These are the activations of a small network on made-up records, seen along a few directions, one row for each record.
After each row come some of the record's fields: Mapom, Nok, Sukop, Simob, Vep, Bak, Sur.
A field that a record lacks is written none.
Other fields move the rows too, some of them a lot.
In the rows, 500 means zero.
Random noise pushes rows far along 5 fixed directions. That doesn't count. These rows show it; they differ only by the noise:
[348 461 614 647 576 603 595 445 524 525 271 633 203 521 468 610 741 739
 368 571 529]
[440 510 529 353 411 446 370 427 412 593 525 676 389 375 445 462 277 560
 515 618 491]
[465 481 528 653 447 532 613 496 593 570 401 552 444 497 567 470 626 578
 397 533 594]
[371 358 523 412 509 382 529 488 621 611 477 664 398 445 483 518 299 534
 422 519 490]
[524 490 405 648 307 469 576 481 575 745 537 577 539 453 583 382 540 502
 408 530 763]
[391 379 697 383 635 489 558 552 659 350 356 581 464 472 503 514 316 549
 472 520 281]
[467 342 623 542 548 579 647 578 730 556 387 598 601 485 529 403 446 547
 434 477 609]

[715 669 679 468 341 595 340 522 327 396 639 358 703 390 568 329 430 459
 584 591 509] : Mapom=w2, Nok=e2, Sukop=m1, Simob=none, Vep=none, Bak=s2, Sur=c2
[419 614 598 637 484 481 515 450 454 422 284 432 205 471 543 530 728 693
 462 562 364] : Mapom=w1, Nok=none, Sukop=none, Simob=none, Vep=none, Bak=s2, Sur=c2
[533 500 591 467 596 614 581 575 532 272 471 408 679 538 528 461 534 408
 521 436 408] : Mapom=w2, Nok=e1, Sukop=m1, Simob=none, Vep=none, Bak=s2, Sur=c1
[519 498 447 436 430 307 517 578 678 473 573 362 648 504 601 429 269 276
 547 402 347] : Mapom=w3, Nok=none, Sukop=none, Simob=h1, Vep=p1, Bak=s4, Sur=none
[467 406 526 578 525 421 622 573 715 493 441 450 460 581 559 523 518 461
 422 412 459] : Mapom=w3, Nok=none, Sukop=none, Simob=h1, Vep=p1, Bak=s4, Sur=none
[669 711 403 623 309 601 471 526 488 398 493 327 767 494 670 267 561 368
 641 511 504] : Mapom=w3, Nok=none, Sukop=none, Simob=h2, Vep=p2, Bak=s2, Sur=c1
[431 528 535 462 604 675 459 495 482 511 302 625 555 488 422 431 489 576
 643 497 554] : Mapom=w3, Nok=none, Sukop=none, Simob=h2, Vep=p2, Bak=s3, Sur=none
[409 496 454 495 501 538 471 407 362 716 516 612 303 510 373 648 681 661
 487 525 713] : Mapom=w1, Nok=none, Sukop=none, Simob=none, Vep=none, Bak=s3, Sur=none
[414 369 563 510 453 371 531 565 654 672 502 573 343 435 458 499 480 625
 395 495 634] : Mapom=w1, Nok=none, Sukop=none, Simob=none, Vep=none, Bak=s4, Sur=none
[540 496 419 635 507 504 585 518 512 473 501 505 519 561 559 543 575 458
 449 533 444] : Mapom=w2, Nok=e1, Sukop=m1, Simob=none, Vep=none, Bak=s1, Sur=none
[581 552 682 387 466 551 496 594 455 445 558 313 721 476 541 443 501 413
 525 384 492] : Mapom=w1, Nok=none, Sukop=none, Simob=none, Vep=none, Bak=s2, Sur=c2
[562 570 490 703 362 512 457 474 431 643 467 439 488 463 555 481 755 536
 452 527 682] : Mapom=w3, Nok=none, Sukop=none, Simob=h2, Vep=p2, Bak=s1, Sur=none
[528 669 368 457 388 410 446 490 427 597 572 397 685 445 504 435 517 378
 555 437 641] : Mapom=w3, Nok=none, Sukop=none, Simob=h2, Vep=p2, Bak=s3, Sur=none
[504 527 621 396 618 588 437 479 455 314 431 449 519 551 450 526 513 520
 527 530 351] : Mapom=w3, Nok=none, Sukop=none, Simob=h1, Vep=p2, Bak=s2, Sur=c1
[544 526 553 486 446 648 374 436 400 677 470 609 433 392 416 431 455 659
 539 596 741] : Mapom=w3, Nok=none, Sukop=none, Simob=h2, Vep=p2, Bak=s2, Sur=c2
[443 464 632 581 596 431 624 557 645 452 442 338 483 557 583 608 674 485
 319 394 455] : Mapom=w3, Nok=none, Sukop=none, Simob=h1, Vep=p2, Bak=s2, Sur=c2
[512 421 704 411 499 417 521 590 530 587 476 362 541 487 448 593 561 475
 365 357 575] : Mapom=w3, Nok=none, Sukop=none, Simob=h2, Vep=p2, Bak=s1, Sur=none
[456 472 568 504 593 776 466 451 437 525 341 592 605 503 313 457 582 596
 640 504 599] : Mapom=w2, Nok=e1, Sukop=m2, Simob=none, Vep=none, Bak=s1, Sur=none
[392 379 515 487 644 506 574 477 559 412 464 572 466 574 457 567 505 495
 449 446 476] : Mapom=w2, Nok=e1, Sukop=m1, Simob=none, Vep=none, Bak=s2, Sur=c1
[520 337 755 434 591 594 603 657 659 453 425 412 674 516 506 495 546 480
 412 425 621] : Mapom=w3, Nok=none, Sukop=none, Simob=h2, Vep=p2, Bak=s2, Sur=c1
[662 624 480 311 375 688 309 515 338 428 569 604 822 379 403 262 228 394
 772 589 498] : Mapom=w2, Nok=e1, Sukop=m2, Simob=none, Vep=none, Bak=s1, Sur=none
[520 474 491 462 480 596 501 570 594 540 469 468 685 452 500 362 453 454
 577 443 611] : Mapom=w3, Nok=none, Sukop=none, Simob=h2, Vep=p2, Bak=s2, Sur=c1
[554 549 477 415 555 562 517 530 426 396 576 482 698 491 481 475 446 391
 586 483 483] : Mapom=w2, Nok=e2, Sukop=m2, Simob=none, Vep=none, Bak=s3, Sur=none
[574 415 589 468 520 607 522 547 572 573 475 508 701 501 420 445 458 460
 530 426 711] : Mapom=w3, Nok=none, Sukop=none, Simob=h2, Vep=p2, Bak=s1, Sur=none
[337 483 460 259 631 437 440 480 485 511 454 576 454 484 352 627 349 480
 565 417 407] : Mapom=w3, Nok=none, Sukop=none, Simob=h2, Vep=p2, Bak=s3, Sur=none
[571 661 573 443 261 362 395 492 282 612 548 305 481 394 499 520 631 465
 494 468 535] : Mapom=w1, Nok=none, Sukop=none, Simob=none, Vep=none, Bak=s1, Sur=none
[489 346 288 524 590 334 641 562 801 326 588 562 636 600 685 481 212 296
 461 516 233] : Mapom=w2, Nok=e1, Sukop=m2, Simob=none, Vep=none, Bak=s2, Sur=c1
[534 561 632 506 520 725 466 558 488 392 386 523 526 487 443 411 553 650
 615 523 494] : Mapom=w1, Nok=none, Sukop=none, Simob=none, Vep=none, Bak=s4, Sur=none
[424 468 584 416 588 568 415 515 438 450 473 595 414 452 402 528 354 577
 576 577 448] : Mapom=w2, Nok=e1, Sukop=m2, Simob=none, Vep=none, Bak=s4, Sur=none
[581 581 581 538 390 527 484 498 428 475 518 336 537 537 552 516 703 476
 441 516 568] : Mapom=w3, Nok=none, Sukop=none, Simob=h2, Vep=p2, Bak=s2, Sur=c1
[420 580 451 360 588 312 466 417 377 323 517 429 357 565 490 700 468 436
 516 487 196] : Mapom=w1, Nok=none, Sukop=none, Simob=none, Vep=none, Bak=s3, Sur=none
[449 505 382 355 324 156 414 515 514 672 556 411 521 378 519 453 262 380
 518 423 406] : Mapom=w1, Nok=none, Sukop=none, Simob=none, Vep=none, Bak=s1, Sur=none
[558 394 433 705 451 440 601 517 691 596 615 503 578 532 653 427 465 453
 391 487 580] : Mapom=w2, Nok=e1, Sukop=m2, Simob=none, Vep=none, Bak=s2, Sur=c2
[546 636 399 407 313 176 412 461 501 388 603 347 542 388 668 402 224 354
 565 534 207] : Mapom=w1, Nok=none, Sukop=none, Simob=none, Vep=none, Bak=s2, Sur=c2
[484 196 728 373 548 469 548 628 721 676 549 617 508 436 414 443 291 555
 445 433 709] : Mapom=w1, Nok=none, Sukop=none, Simob=none, Vep=none, Bak=s4, Sur=none
[438 631 623 474 586 704 410 501 397 371 333 489 389 480 397 545 621 651
 561 507 401] : Mapom=w3, Nok=none, Sukop=none, Simob=h1, Vep=p2, Bak=s4, Sur=none
[457 258 506 549 677 555 663 581 697 478 463 609 505 590 534 537 423 499
 423 472 535] : Mapom=w2, Nok=e1, Sukop=m2, Simob=none, Vep=none, Bak=s2, Sur=c1
[534 582 595 443 565 639 431 485 336 468 428 535 439 479 425 508 557 587
 590 570 514] : Mapom=w1, Nok=none, Sukop=none, Simob=none, Vep=none, Bak=s3, Sur=none
[542 650 272 745 381 382 683 546 677 488 479 256 714 554 715 427 743 292
 498 347 516] : Mapom=w3, Nok=none, Sukop=none, Simob=h2, Vep=p2, Bak=s3, Sur=none
[573 547 602 594 560 774 509 552 407 431 436 560 584 531 467 423 601 565
 559 547 610] : Mapom=w2, Nok=e1, Sukop=m2, Simob=none, Vep=none, Bak=s4, Sur=none
[606 707 470 518 396 439 460 471 295 420 597 336 511 532 591 580 663 440
 503 562 436] : Mapom=w1, Nok=none, Sukop=none, Simob=none, Vep=none, Bak=s3, Sur=none
[501 602 735 286 639 600 389 486 379 313 435 415 613 499 396 549 528 489
 586 468 339] : Mapom=w3, Nok=none, Sukop=none, Simob=h1, Vep=p2, Bak=s3, Sur=none
[382 580 498 422 535 546 469 429 354 488 457 547 400 466 407 565 509 541
 538 478 482] : Mapom=w2, Nok=e1, Sukop=m1, Simob=none, Vep=none, Bak=s2, Sur=c2

Which values does each new row have?
[512 576 473 492 394 491 478 502 453 659 510 440 591 470 496 438 613 495
 561 457 628] : Mapom=w1, Nok=none, Sukop=none, Simob=none, Vep=none, Bak=s3, Sur=none
[539 580 346 618 454 339 590 507 540 355 564 326 429 611 672 592 645 397
 400 485 290] : Mapom=w1, Nok=none, Sukop=none, Simob=none, Vep=none, Bak=s2, Sur=c1
[418 318 336 501 528 421 537 457 589 698 560 669 411 552 464 529 431 547
 444 480 653] : Mapom=w1, Nok=none, Sukop=none, Simob=none, Vep=none, Bak=s2, Sur=c1
[521 499 346 597 479 378 527 503 554 412 622 550 438 554 610 521 368 416
 480 564 354] : Mapom=w2, Nok=e1, Sukop=m2, Simob=none, Vep=none, Bak=s4, Sur=none
[477 430 598 348 605 426 510 518 536 385 517 513 450 508 496 573 335 487
 455 424 328] : Mapom=w1, Nok=none, Sukop=none, Simob=none, Vep=none, Bak=s2, Sur=c2
[442 425 500 341 666 682 492 493 472 439 469 684 610 556 374 498 363 509
 570 517 489] : Mapom=w2, Nok=e1, Sukop=m2, Simob=none, Vep=none, Bak=s2, Sur=c1
[613 566 398 489 454 545 484 502 458 551 598 545 680 470 524 395 473 426
 586 487 632] : Mapom=w1, Nok=none, Sukop=none, Simob=none, Vep=none, Bak=s3, Sur=none
[466 442 602 673 483 616 586 522 560 643 359 543 374 503 437 443 751 682
 459 476 763] : Mapom=w1, Nok=none, Sukop=none, Simob=none, Vep=none, Bak=s4, Sur=none
[523 531 452 654 409 551 558 496 477 582 528 432 458 523 573 519 801 564
 439 474 649] : Mapom=w1, Nok=none, Sukop=none, Simob=none, Vep=none, Bak=s2, Sur=c1
[674 519 604 445 470 348 531 568 501 202 668 291 584 580 697 541 455 321
 436 521 237] : Mapom=w1, Nok=none, Sukop=none, Simob=none, Vep=none, Bak=s2, Sur=c1
[450 531 695 366 714 717 395 471 391 376 328 649 427 487 330 549 497 649
 617 551 494] : Mapom=w3, Nok=none, Sukop=none, Simob=h2, Vep=p2, Bak=s3, Sur=none
[415 299 802 430 672 751 541 582 533 667 357 673 386 490 326 557 579 778
 410 457 753] : Mapom=w1, Nok=none, Sukop=none, Simob=none, Vep=none, Bak=s2, Sur=c2
[453 481 581 385 626 472 478 490 386 364 453 497 350 535 413 708 532 528
 470 444 320] : Mapom=w1, Nok=none, Sukop=none, Simob=none, Vep=none, Bak=s1, Sur=none
[598 320 611 591 610 522 674 616 697 381 535 461 622 631 630 518 570 470
 366 476 528] : Mapom=w1, Nok=none, Sukop=none, Simob=none, Vep=none, Bak=s2, Sur=c1
[461 489 394 297 514 561 454 517 501 695 516 585 766 424 383 361 317 442
 694 373 658] : Mapom=w1, Nok=none, Sukop=none, Simob=none, Vep=none, Bak=s3, Sur=none
[645 551 611 503 393 541 459 598 561 466 567 454 662 402 548 301 432 491
 566 547 567] : Mapom=w1, Nok=none, Sukop=none, Simob=none, Vep=none, Bak=s4, Sur=none
[596 594 374 558 379 461 501 508 475 420 623 431 624 552 667 475 487 375
 493 610 394] : Mapom=w2, Nok=e1, Sukop=m2, Simob=none, Vep=none, Bak=s2, Sur=c1
[449 602 632 431 388 410 463 519 503 512 457 352 465 410 492 502 549 537
 454 454 508] : Mapom=w3, Nok=none, Sukop=none, Simob=h2, Vep=p2, Bak=s2, Sur=c2
[656 541 516 717 402 675 564 533 470 564 471 455 546 525 583 365 759 566
 477 559 751] : Mapom=w1, Nok=none, Sukop=none, Simob=none, Vep=none, Bak=s2, Sur=c1
[509 569 534 500 431 569 431 539 480 452 397 425 555 425 554 379 475 491
 610 539 484] : Mapom=w3, Nok=none, Sukop=none, Simob=h2, Vep=p2, Bak=s2, Sur=c1
[516 679 465 704 335 487 528 456 528 472 369 382 405 489 603 441 705 604
 467 532 503] : Mapom=w3, Nok=none, Sukop=none, Simob=h2, Vep=p2, Bak=s2, Sur=c2
